These are the activations of a small neural network, seen along a few directions. Each row is one input.
Each table varies a few parts of the input and shows all the possible inputs, shuffled.
A made-up example of a description, with smaller parts first: one of 3 separate values, together with either a single point or one of 11 places around a ring or (one of 4 places along a line, together with one of 5 places around a ring).
Shared parts are said once, and a part with two or three values counts as separate values.
(in the rows, 128 means zero)

Other details of the inputs shift rows strongly along two fixed directions, in all tables alike. That doesn't count.

Rows:
x1: [117 163 121 105 151 161 112 141 114 116 119 140 169 152 154]
x2: [124 144 137 100 182 162 130 129 107 134 129 141 173 159 150]
x3: [131  85 136 145 146 117 147 107 134 151 132 118 128 148 127]
x4: [109 181 114 102 149 161 105 148 105 106 121 142 169 144 139]
x5: [138  79 140 138 143 119 158 106 138 155 138 129 124 141 130]
x6: [138  82 142 143 141 118 157 111 132 156 136 123 121 143 130]
x7: [126 153 132  95 165 160 112 142 110 124 120 146 181 161 147]
x8: [111 146 167 137 128 157 119 112 136 177 118 113 136 125 119]
x9: [138 105 136 136 133 109 138 117 138 139 135 122 112 123 130]
x10: [137  85 142 144 151 115 159 106 131 155 139 123 126 139 124]
x11: [135  95 141 129 158 133 148 112 127 149 132 125 135 146 139]
x12: [132 110 140 120 167 140 146 114 125 145 139 136 155 149 138]
x13: [131 144 115 137  79 116 117 148 132 101 120 124  99 103 118]
x14: [126 156 134  93 172 160 113 138 109 121 125 145 180 161 142]
x15: [138  87 145 138 153 121 158 107 129 153 141 122 124 146 127]
x16: [105 161 147 155  70 137 106 118 153 146 115 104  98  92 108]
x17: [133  92 139 127 157 132 148 111 130 150 137 130 139 146 133]
x18: [112 203 106 100 121 164 101 163 109  84 121 146 151 109 142]
x19: [128 122 128 115 144 129 120 129 127 135 131 134 137 134 132]
x20: [130 114 132 128 141 113 130 123 125 140 132 128 122 131 121]
x21: [122 150 110 144  84 119 122 139 137  97 130 121 102 100 120]
x22: [133  96 136 129 156 131 148 111 125 152 133 128 139 145 130]
x23: [143  79 144 146 135 104 149 111 135 154 127 119 118 145 121]
x24: [126 160 135  98 170 161 112 143 103 122 123 139 178 163 142]
x25: [136  97 131 142 118 105 133 122 136 139 134 118 100 120 120]
x26: [138 100 135 138 124 103 139 115 140 138 135 120  98 120 125]
x27: [126 169 113 120 106 133 109 149 122  96 121 134 132 109 122]
x28: [126 153 133 100 167 161 109 145 104 124 120 137 177 161 144]
x29: [104 220  93 100 110 165  87 167 108  74 117 146 160 111 137]
x30: [106 170 150 137  82 136  94 130 143 152 114 110 105  88 109]
x31: [123 158 133  98 173 156 112 142 101 124 120 141 179 161 138]
x32: [117 176 121  95 152 154  99 153 104 113 126 143 161 139 139]
x33: [124 143 132 105 178 158 131 128 108 138 131 142 179 155 143]
x34: [136  88 140 139 144 123 151 113 129 150 136 121 122 140 128]
x35: [130 140 114 133  82 117 115 142 138  97 123 127 100  97 115]
x36: [122 140 108 150  81 109 126 134 139 102 129 120  95  95 113]
x37: [134 103 127 134 125 109 131 120 133 141 131 124 111 121 120]
x38: [106 202  96 102 113 162  92 162 110  87 113 146 159 121 140]
x39: [142  97 145 128 159 122 145 110 127 149 131 125 141 155 126]
x40: [121 156 125 102 153 149 107 148 108 128 123 142 161 146 144]
x41: [118 152 109 133  95 132 114 144 129 100 124 124 115 111 126]
x42: [133 111 128 128 133 115 130 123 129 144 128 131 125 131 127]
x43: [136  95 131 135 123 105 137 118 142 144 134 128 109 125 125]
x44: [116 158 125 100 168 163 118 144 100 130 121 148 179 154 145]
x45: [121 154 131  90 178 155 110 137 109 130 131 148 176 155 144]
x46: [124 138 109 145  79 112 127 130 147  98 133 124  96  94 118]
x47: [124 142 113 140  88 117 127 131 140  99 127 121  95 102 124]
x48: [138  93 142 142 146 121 155 111 131 149 141 122 125 138 128]
x49: [129 139 115 141  84 104 119 141 136 108 133 123  89  90 115]
x50: [147  85 151 136 154 115 151 105 135 150 132 118 125 152 131]
x51: [123 170 114 122 107 132 107 153 118  96 119 133 131 110 121]
x52: [148  87 151 139 153 115 151 106 136 149 133 118 130 149 133]
x53: [138  98 133 136 125 106 137 119 139 144 129 123 106 126 132]
x54: [134 115 130 130 138 115 132 121 130 140 134 128 126 126 125]
x55: [122 144 108 139  83 122 119 137 139  97 123 121  98  99 127]
x56: [134  86 134 142 144 119 148 104 137 150 133 119 128 147 128]
x57: [122 144 112 140  90 120 124 136 134 101 130 121 101 107 120]
x58: [137 101 134 134 132 107 138 116 141 140 140 127 115 123 124]
x59: [120 147 108 135  84 119 122 134 141  95 131 127 100  99 118]
x60: [119 159 118 104 149 158 119 142 108 123 122 147 165 140 141]
x61: [120 168 109 113 110 129 105 148 120 104 125 138 123 105 122]
x62: [122 140 110 142  84 120 122 139 136 106 125 123 103 109 124]
x63: [135 135 117 140  76 110 122 140 140 102 118 123  90  98 121]
x64: [132 148 118 139  84 115 119 145 133  97 126 122 101  99 115]
x65: [139  83 142 143 148 101 147 108 134 158 138 121 118 136 121]
x66: [123 142 108 140  87 116 126 130 137 103 128 124 100 101 115]
x67: [147  80 148 142 143 108 152 104 142 148 138 120 124 142 124]
x68: [122 134 108 139  84 119 122 133 143 101 129 124 100 101 120]
x69: [134  91 140 138 150 118 155 108 127 152 137 125 123 140 122]
x70: [124 135 111 136  91 107 114 141 131 113 125 126  94  94 113]
x71: [126 155 129  99 164 158 112 142 106 127 116 144 181 160 143]
x72: [135  77 139 143 142 116 154 101 145 153 136 123 127 151 133]
x73: [135  81 138 145 141 114 154 109 131 153 135 121 116 134 121]
x74: [141  84 144 140 146 113 144 113 130 151 128 119 127 147 122]
x75: [126 152 130  99 168 159 110 140 105 126 118 140 179 158 141]
x76: [132 107 130 134 123 119 147 116 137 130 139 129 111 120 121]
x77: [134 137 115 140  76 111 118 141 139  97 119 119  87  93 118]
x78: [130 126 130 116 146 131 120 130 124 134 127 130 134 134 139]
x79: [121 150 110 126  98 117 109 149 125 112 121 134 111 103 121]
x80: [115 159 155 151  70 133 103 124 148 146 110 104  98  92 103]
x81: [138  85 138 141 141 113 160 103 134 152 139 123 115 134 120]
x82: [121 136 106 148  76 110 124 137 138 106 122 123  94  99 116]
x83: [131 115 140 125 169 140 141 112 128 142 133 126 157 160 148]
x84: [134 106 129 138 118 120 146 121 136 134 129 126 109 121 132]
Description of these inputs: one of 4 separate values, together with either a single point or (one of 4 places along a line, together with one of 5 places around a ring).
Changing only the choice among 4 separate values turns x38 into x60. The same change can be made to x68. Which row results?
> x17
Changing only the choice among 4 separate values turns x53 into x84. The same change can be made to x78. Which row results?
> x11
Change only the place on the ring of 5 in x56. List by row number the other rows that result.
> x3, x41, x55, x68
Change only the choice among 4 separate values in x21. List by row number the other rows that result.
> x48, x49, x64
Change only the choice among 4 separate values in x56. List by row number the other rows that result.
> x22, x37, x75

Rows:
x85: [124 170 135  91 161 161  99 148 112 123 120 141 168 145 156]
x86: [145 102 160 118 182 130 144 116 116 163 135 128 149 155 133]
x87: [125 150 131 126 122 146 132 131 128 117 131 129 127 115 136]
x88: [130  91 147 121 171 133 131 112 129 173 130 128 152 164 144]
x89: [127 105 120 149  84  99 127 125 146 136 123 117  78 100 119]
x90: [134  94 151 133 167 140 141 113 122 161 125 121 161 174 135]
x91: [122 134 113 145  87 103 123 135 130 120 127 121  86  90 102]
x92: [113 174 103 139  68 129 100 153 131  86 116 121 110  98 114]
x93: [159  57 119 116 198 101 171 117 109 133 152 148 148 172 139]
x94: [131 139 133 123 124 121 122 130 127 124 131 128 119 113 112]
x95: [133 119 141 120 154 129 131 126 117 154 127 135 145 138 122]
x96: [143  79 162 119 179 129 141 100 136 175 132 126 147 167 143]
x97: [130 110 139 128 147 126 132 126 119 154 131 129 134 135 120]
x98: [133 134 124 141  83 102 117 131 151 112 130 116  81  91 124]
x99: [149  86 167 133 179 134 153 105 126 162 129 116 154 177 141]
x100: [ 92 220  97  97 114 182  92 168 101  90 113 149 159 111 141]
x101: [112 205 114  99 123 171  89 166 104  95 105 145 175 134 138]
x102: [132 112 142 144 131 125 151 107 142 136 141 117 114 124 130]
x103: [114 150 106 134  81 114 104 141 137 112 120 124  95  95 123]
x104: [123 157 113 143  74 118 112 141 137  99 117 121 107 102 112]
x105: [150  74 141 165  77  74 154 109 155 140 137 109  50  82  90]
x106: [131 118 139 126 151 121 131 120 123 152 131 131 140 136 119]
x107: [101 226  95  93  94 155  66 174 116  81 110 148 148  99 137]
x108: [116 117 130 137 145 139 143 110 129 148 133 124 136 141 132]
x109: [129 104 154 125 177 147 151  96 132 159 140 126 157 161 139]
x110: [116 160 134  90 190 169 110 145  88 146 119 148 190 163 141]
x111: [124 170 117 132  78 130 106 145 135  86 118 122 111 102 115]
x112: [119 146 118 139 103 129 118 136 126 113 117 119 122 125 121]
x113: [131  73 127 180  69  90 163 101 163 143 140 106  57  88 104]
x114: [127 141  96  81 205 164 142 144  93  93 142 166 200 178 168]
x115: [111 190 122  81 158 171  85 157 105 123 112 153 188 146 154]
x116: [132 100 156 123 174 150 154 100 130 161 137 128 155 159 140]
x117: [104 236  97  88  89 160  62 177 118  66 111 147 139  91 136]
x118: [122 113 135 123 152 130 119 119 132 153 130 126 144 149 139]
x119: [113 135 111 153  78 120 131 125 145 114 134 119  92  91 114]
x120: [158  67  89 164  74  63 166 128 146  75 140 122  61 104 113]
x121: [123 133 116 145  86 103 120 136 134 119 131 121  89  89 101]
x122: [126 167 145  88 198 164 111 140  95 135 129 143 191 162 146]
x123: [131  88 153 132 175 141 159  96 131 175 135 129 157 162 139]
x124: [134 149  63 110  88 103 113 167 123  49 132 152 101  95 138]
x125: [131 109 123 160  78 105 137 126 140 124 118 111  85 109 110]
x126: [132  77 148 151 149 118 164  87 146 170 141 118 128 145 126]
x127: [160  33 169 168 131  91 176  81 158 173 135 100  95 149 113]
x128: [141 117 134 159  84 101 137 122 148 112 128 105  85 107 114]
Changing only one part turns x127 into x96. The same change can be made to x128. Which row results?
> x98
Describe the family of inputs behind these rows.
> one of 4 separate values, together with either a single point or (one of 2 separate values, together with one of 5 places along a line)
Change only the choice among 2 separate values in x91. List by row number the other rows that result.
> x110
Change only the choice among 2 separate values in x118. List by row number the other rows that result.
> x88
Change only the choice among 4 separate values in x107. List by row number the other rows that result.
> x104, x106, x126

Rows:
x129: [118 215  84 126  34 117  82 181 125  47 113 133  86  56 106]
x130: [154  43 156 166 150  91 181  83 147 167 145 108 107 150 117]
x131: [152  19 154 173 139  84 185  69 165 174 149 102  91 148 122]
x132: [133 146 106 153  43 101 129 144 147  79 128 118  58  64 108]
x133: [125 122 136 103 191 147 124 129 103 155 129 141 175 167 141]
x134: [139 111 124 153  85 100 145 119 148 107 136 116  81  97 109]
x135: [131 106 112 164  75  93 143 118 153 114 133 113  78  98 113]
x136: [104 164 187 122 156 176  94 114 128 199 109 111 171 149 128]
x137: [113 212  98 101  99 164  96 174 106  68 113 149 148 104 132]
x138: [101 222  89  93 105 176  85 176 105  69 110 153 163 114 145]
x139: [166  15 160 173 127  71 184  82 157 177 139 104  79 139 109]
x140: [128 122 116 138 101 110 137 123 141 115 140 127  95  98 117]
x141: [125 131 132 106 174 150 134 126 115 139 136 140 159 149 148]
x142: [126 137 139  89 201 156 117 129 107 146 132 147 188 169 149]
x143: [120 147 131  99 184 170 122 132 110 131 126 141 186 171 162]
x144: [166  22 166 167 141  76 180  82 156 176 143 102  83 144 119]
x145: [139 121 147 109 177 140 128 123 118 138 130 132 164 163 138]
x146: [126 141  97 156  40  87 114 143 151  88 123 117  62  71 105]
x147: [126 146 100 144  59  91 115 145 141  96 128 126  70  68 104]
x148: [135 102 117 151  80  97 133 126 148 121 124 120  85 104 117]
x149: [137  99 117 150  78  88 139 126 146 126 131 123  71  87 107]
x150: [100 209  88 107  99 163  89 170 107  73 114 143 148 111 135]
x151: [125 139 138 103 193 166 131 131  98 136 126 139 191 178 144]
x152: [156  33 158 163 148  86 172  89 142 176 138 106 101 153 112]
x153: [120 141 133  98 199 160 129 126 103 144 135 146 191 169 149]
x154: [128 133 136  98 182 148 121 132 110 144 130 142 166 155 150]
x155: [130 119 138 110 173 141 123 120 124 142 129 133 165 167 146]
x156: [ 96 182 182 113 167 196  98 113 121 191 109 117 188 155 135]
x157: [122 119 131 114 179 147 138 122 109 148 134 138 164 158 138]
x158: [136 105 121 150  83  96 131 125 150 120 128 116  78 102 123]
x159: [100 227  74 112  50 142  68 188 115  51 106 140 112  75 121]
x160: [119 145 128  94 187 167 127 134 102 138 129 152 188 162 150]
Describe the family of inputs behind these rows.
> one of 2 separate values, together with either a single point or (one of 3 separate values, together with one of 5 places around a ring)
Changing only the choice among 2 separate values turns x144 into x132. The same change can be made to x147. Which row results?
> x153
Change only the choice among 3 separate values in x147. List by row number the other rows that result.
> x129, x146
Change only the place on the ring of 5 in x142. List by row number the other rows that result.
> x133, x147, x149, x154
Change only the choice among 3 separate values in x131. List by row number the other rows that result.
> x134, x140
